These are the activations of a small neural network, seen along a few directions. Each row is one input.
Each table varies a few parts of the input and shows all the possible inputs, shuffled.
A made-up example of a description, with smaller parts first: one of 5 places around a ring, together with either a single point or (one of 2 separate values, together with one of 4 places along a line) or one of 9 places along a line.
Shared parts are said once, and a part with two or three values counts as separate values.
(in the rows, 128 means zero)

Other details of the inputs vary at random and push rows far along three fixed directions, the same in every table; ignore that.

Table:
row 1: [113 151 116  99  92  18 153 177 114 141  39]
row 2: [ 99 112 140 127 138  65 132 175 100 165  96]
row 3: [113 134 141 117 163 167 121 108 129 122 161]
row 4: [ 33  87 150 163 141 121 146 186 139 131 214]
row 5: [104  68 205 172 207 232 116 101 110 116  96]
row 6: [139 134  94 132  84 169 130 130 155 118 180]
row 7: [148 100 150 143 174 129  84 127  98 122  97]
row 8: [143 125 102 102  98 160 122 118 132 108 180]
row 9: [155 121 135 146 133 115 110 117 139 147 108]
row 10: [133 152  72 107  73 144 162 110 157 120 168]
row 11: [115 118 135 131 159 162 126 103 135 124 167]
row 12: [129 147 104 111 123 142 142 103 141 109 138]
row 13: [ 70 102 156 105 156  78 129 192 127 153 129]
row 14: [152 125 125 138 144 163  97  78 146 117 112]
row 15: [141 115 123 157 146 135 123 116 117 130 134]
row 16: [133 132 132 133 160 190 113  75 139 113 157]
row 17: [100 114 148 136 159 195 114  90 133  96 204]
row 18: [202 199  68  62  29 104 167 113 136 110 116]
row 19: [137 169  82  66  38  83 188 164 142 123 166]
row 20: [115  96 128 158 150 198 113 110 155 102 218]
row 21: [127 124 107  89 101  59 134 168 117 143  80]
row 22: [ 87  84 169 151 184  54  97 164 111 168  45]
row 23: [ 70 123 136  89 133  58 141 197 130 141 102]
row 24: [138 116 148 140 158 142  80 135 101 132  93]
row 25: [ 36  96 149 145 139 105 146 168 144 140 180]
row 26: [126 145  85  93  89 177 148 106 178  85 201]
row 27: [133 111 183 147 228 165  83  82 101 131 112]
row 28: [138 138 139 125 141 137 105  97 111 113 100]
row 29: [135 115 131 150 160 196 121  97 131 107 200]
row 30: [ 82 111 136 125 117  54 143 204  96 140 119]
row 31: [ 59  98 155 137 176 152 137 172 123 130 221]
row 32: [ 78 136 119 108 107 128 158 195 126 144 195]
row 33: [179 148 127 119 114  89 124 105 113 129  63]
row 34: [153 125 140 144 146 176  91 113 130 121 134]
row 35: [170 159 105 124  99  98 130  89 126 111  60]
row 36: [147 144 142 118 177 143 109  87 112 115  93]
row 37: [192 160  97 115  99 121 119 118  90 133  72]
row 38: [148 123 143 152 131 105 108 110 106 136  90]
row 39: [ 33  98 161 160 138 117 148 175 154 149 215]
row 40: [151 146 114 152  97 183 124  98 139 108 173]
row 41: [ 60 100 196 176 198  73 104 154 124 167  71]
row 42: [144 138 103 132  93  15 163 189 116 176  59]
row 43: [102 164  61  90  43  49 204 178 167 146 133]
row 44: [154 111 177 168 186 109  87 117  89 130  67]
row 45: [170 154  77  92  89 170 147  82 133 102 172]
row 46: [208 133 116 127 123 121 105 108 116 119  81]
row 47: [205 143  91 112  77  74 119 117 116 142  48]
row 48: [141 129 105 104 106 153 136 114 159 112 172]
row 49: [ 64 148 111  87  89 123 176 167 155 104 210]
row 50: [114 130 146 139 150 195 114  82 148  99 183]
row 51: [144 109 195 166 214 157  79 101  91 116 119]
row 52: [124 127 158 129 147 161 114 113 116 115 179]
row 53: [ 90  87 169 155 134 103 170 183 120 167  35]
row 54: [182 147 116 136 127  88 132  97 128 153  59]
row 55: [181 142 113 103 125 130  97  92 118 117  67]
row 56: [140 112 174 172 216 152  72  69 141 123  71]
row 57: [163 121 127 139 158 154 107 101  95 115 125]
row 58: [127 105 176 181 202 129  92 100 113 159  97]
row 59: [ 40  99 157 122 161 128 140 184 120 148 210]
row 60: [151 145 155 142 147 199 102  98 118 105 172]
row 61: [122 153  68 107  27 100 179 192 177 146 180]
row 62: [189 166  89  95 110 104 125  86 103 112  46]
row 63: [180 168  68  83  31 140 158 108 128  99 177]
row 64: [196 137 129  98  90 169 166 115 103 116  49]
row 65: [110 122 155 119 142  68 110 204 100 164  73]
row 66: [176 139 107 130 113 160 127  78 171 119 151]
row 67: [143 155  79  93  90 182 146  90 143 100 187]
row 68: [ 46 116 148 121 148  92 133 166 118 121 128]
row 69: [ 61 105 149 140 148  83 130 176 159 162 122]
row 70: [187 155 113 129 112 109 118 125  99 145  61]
row 71: [101 139 112 137  90  44 162 206 128 182  94]
row 72: [120 122 156 156 160 124 102 100 122 130  86]
row 73: [ 28  98 136 108 149 112 133 182 141 120 165]
row 74: [161 149 138 166 119 135 118 112 133 136 111]
row 75: [163 125 124 119 121 132 108 114 126 126 121]
row 76: [140 145 127 141 108 186 125 112 137 106 186]
row 77: [153 130 116 118 129 135 115 107  97 128 122]
row 78: [ 46  69 171 127 143 127 164 203  93 145  77]
row 79: [184 125 108 124  71 155 170 111 117 122  40]
row 80: [125 116 134 141 162 144  99  93 142 111 103]
row 81: [138 152  95  80  90 181 143 113 167  99 207]
row 82: [174 155 113 133 122  92 130  99 133 152  54]
row 83: [164 138  92 131  99 179 135  77 138 114 182]
row 84: [ 76 115  95 124  75  98 180 204 179 141 221]
row 85: [152 142 111 133 139 122 121  83 124 121  74]
row 86: [143 127 134 119 144 122 104 116 133 130  86]
row 87: [182 117 175 137 194 138  63  90  92 132  67]
row 88: [ 22  88 137 141 152 123 153 171 148 148 205]
row 89: [141 125 149 141 139 149 110 102 117 118 145]
row 90: [110 133 146 161 159 186 122  71 167  98 179]
row 91: [188 170  67 120  33 129 179 116 164 109 185]
row 92: [172 159 110 119  84 123 122 127 100 119 100]
row 93: [132 130 144 155 141 151 128  88 155 124 157]
row 94: [ 68  94 152 123 156 121 131 195 131 132 194]
row 95: [111 136 101 127  82  36 154 204 106 176  66]
Description of these inputs: one of 5 places along a line, together with either a single point or (one of 3 separate values, together with one of 6 places along a line).
Changing only the place on the line of 5 turns row 3 into row 82. The same change can be made to row 65. Which row results? -> row 61
Changing only the place on the line of 5 turns row 2 into row 58. The same change can be made to row 1. Which row results? -> row 90
A walk changes only the place on the line of 5. It starts at row 36 and steps to row 62. List the rest of the walk in order. -> row 12, row 85, row 43
Which other rows does row 11 become when the choice among 3 separate values takes its other values? List them by row number. -> row 33, row 48
Which other rows does row 24 become when the choice among 3 separate values takes its other values? List them by row number. -> row 37, row 92

Table:
row 96: [114 125 134 123 123  93 137 142 112 129  75]
row 97: [123 126 117 143 127  73 127 129 148 149  83]
row 98: [ 87 107 162 146 148  71 120 186  92 152 105]
row 99: [100 122 156 151 154  81 123 164  88 156 105]
row 100: [ 92 138 106 118 101 148 169 126 142 115 177]
row 101: [180 130 110 114 103 106 113 145 102 137  82]
row 102: [119 120 151 160 194 173  78  68 162 115 182]
row 103: [106 104 141 135 145 146 127 150 120 132 180]
row 104: [167 133 156 149 144 150 112  94 110 121  75]
row 105: [126 136  65  76  43 134 175 157 155 114 157]
row 106: [116 123 129 159 129 132 133 124 168 139 156]
row 107: [178 181  93  91  87  99 143 104 116 119  99]
row 108: [127 132 122  99 135 138 129 125 131 117 154]
row 109: [221 173 109 134 101 179 134  49 123 106 100]
row 110: [ 84 100 136 123 145 142 144 142 133 126 147]
row 111: [120 130 104 106  79 150 177 151 151 125 177]
row 112: [107 104 140 133 133 179 127 143 142 125 154]
row 113: [161 137 160 134 178 149  81  75 104 107  89]
row 114: [104 109 145 115 166 168  97 126 133 112 161]
row 115: [129 126 124 152 124  50 115 160 129 165 103]
Describe the family of inputs behind these rows. -> one of 4 separate values, together with either a single point or one of 4 places along a line
Changing only the choice among 4 separate values turns row 101 into row 105. The same change can be made to row 103. Which row results? -> row 110
Which other rows agree with row 112 in the choice among 4 separate values? List them by row number. -> row 104, row 106, row 109, row 111
Which other rows does row 114 become when the place on the line of 4 takes its other values? List them by row number. -> row 107, row 108, row 113
